A small network was shown many inputs. Here are its activations along a few directions, one row for each input.
In each table, some parts of the input vary, and every possible input appears once, in random order.
A made-up example of a description, with smaller parts first: one of 8 places around a ring, together with either a single point or (one of 2 separate values, together with one of 4 places along a line) or one of 11 places along a line.
Shared parts are said once, and a part with two or three values counts as separate values.
In the rows, zero is written as 128.

Other details of the inputs vary at random and push rows far along two fixed directions, the same in every table; ignore that.

Rows:
row 1: [141 157 112 174 153 152 153 109 135 167 207]
row 2: [135 137 112 125 129 110  92 136 128 128 124]
row 3: [133  74 129  18 152 128 186 112 136 111 144]
row 4: [125 164 124 190 128 131 102 176 130 109 146]
row 5: [108 104 120  87 109  99 107 124 122 112  76]
row 6: [123 102 126  95 127 132 168  92 132 149 142]
row 7: [128  62 130  50 148 136 190  62 124 139 120]
row 8: [121 157 109 193 124 119  77 154 114 142 146]
row 9: [113  63 121  38 166 111 173  73 120 137 133]
row 10: [110 131 138 142 132 119 118 146 116 115 111]
row 11: [132 155 102 168 167 135 146 124 120 153 216]
row 12: [134 148 123 115 108 110  87 156 124 107  91]
row 13: [120 126 127 129  87 115  67 123 138 129  58]
row 14: [143 121 122  76 100 124 108 120 142 125  68]
row 15: [130 127 139 154 118 136 117 118 120 128 103]
row 16: [126  86 131  25 148 106 188  88 130 115 144]
row 17: [119 161 127 201 131 119  96 161 109 129 135]
row 18: [112  78 150  39 129 132 201  76 138 129 132]
row 19: [129 149 112 204 136 129  89 156 100 133 132]
row 20: [126 144 124 130  88 116  81 130 145 112  50]
row 21: [114 120 131  84 147 123 174 114 128 110 151]
row 22: [147 135 135 126 111 146 117 151 147 123 117]
row 23: [116 104 120 108 146 113 140 117 115 132 122]
row 24: [122 127 138  90  98 115 121 107 147 105  68]
row 25: [119 115 140 107 114 126 152 102 133 134 127]
row 26: [121 113 111  82 150 117 167 103 126 125 150]
row 27: [127 124 126 146 125 130 104 113 131 149 106]
row 28: [129 115 128 138 103 125  65 117 126 125  48]
row 29: [151 182 126 185 107 142  97 158 133 140 138]
row 30: [140 137 125 120  92 114  65 127 147 125  59]
row 31: [140 141 106 118 130 119  89 142 124 132 124]
row 32: [134 130 107 180 177 144 141 121  99 160 208]
row 33: [136 107 146  84 101 125 119 130 156 104  75]
row 34: [121 125 149 141  95 131  85 135 126 105  44]
row 35: [122 120 148 150 105 132  97 147 141 115  70]
row 36: [142 179 139 192 108 141 104 161 138 131 137]
row 37: [113 164 131 192 118 126 102 170 114 123 145]
row 38: [130 138 122 183 169 142 159 129  97 144 207]
row 39: [140 124 136 188 158 171 169 130 121 151 201]
row 40: [133 166 133 175 145 158 176 126 135 147 205]
row 41: [129 138 117 118 101  97  70 152 129 104  62]
row 42: [118 119 124  84 146 114 169 105 127 115 152]
row 43: [138 121 109  82 138 120 137 128 123 129 134]
row 44: [126 138 129 182 169 150 164 138  99 140 206]
row 45: [127 115 134  76 146 120 171 119 128 117 156]
row 46: [124  77 142  38 139 138 201  83 155 115 132]
row 47: [127 153 139 203 105 146 102 165 137 133 138]
row 48: [117  49 138  44 163 130 189  95 118 108 133]
row 49: [137 150 141 115  84 129  82 152 143 108  55]
row 50: [142 144 124 166 161 143 160 157 127 136 220]
row 51: [121 147 131 203 135 131  97 178 119 121 137]
row 52: [153 157 116 171 146 149 162 124 133 167 207]
row 53: [122 112 143 115 128 128 151 102 131 136 116]
row 54: [112  90 134  90 142 125 167 125 126 118 155]
row 55: [150 162 130 172 143 147 166 124 133 157 210]
row 56: [145 142 119 114  91 123  59 136 144 128  58]
row 57: [120 134 148 150 117 136 125 131 131 129 103]
row 58: [142 163 121 155 158 148 161 155 116 143 218]
row 59: [106 131 132 125  93  96  79 146 121  99  65]
row 60: [122 126 132 140  96 116  80 130 133 125  42]
Each input here is: one of 2 separate values, together with one of 5 places along a line, together with one of 6 places along a line.
- The inputs of row 12 and row 29 match in every part but the choice among 2 separate values. If row 31 is changed in the same way as row 12 into row 29, which row does it become? => row 56
- The inputs of row 43 and row 14 match in every part but the choice among 2 separate values. If row 45 is changed in the same way as row 43 into row 14, which row does it become? => row 36
- Which other rows does row 5 become when the place on the line of 5 takes its other values? List them by row number. => row 8, row 37, row 54, row 59
- Which other rows does row 7 become when the place on the line of 6 takes its other values? List them by row number. => row 6, row 14, row 20, row 52, row 60
- Which other rows does row 2 become when the choice among 2 separate values takes its other values? List them by row number. => row 30
- Which other rows does row 40 become when the choice among 2 separate values takes its other values? List them by row number. => row 21
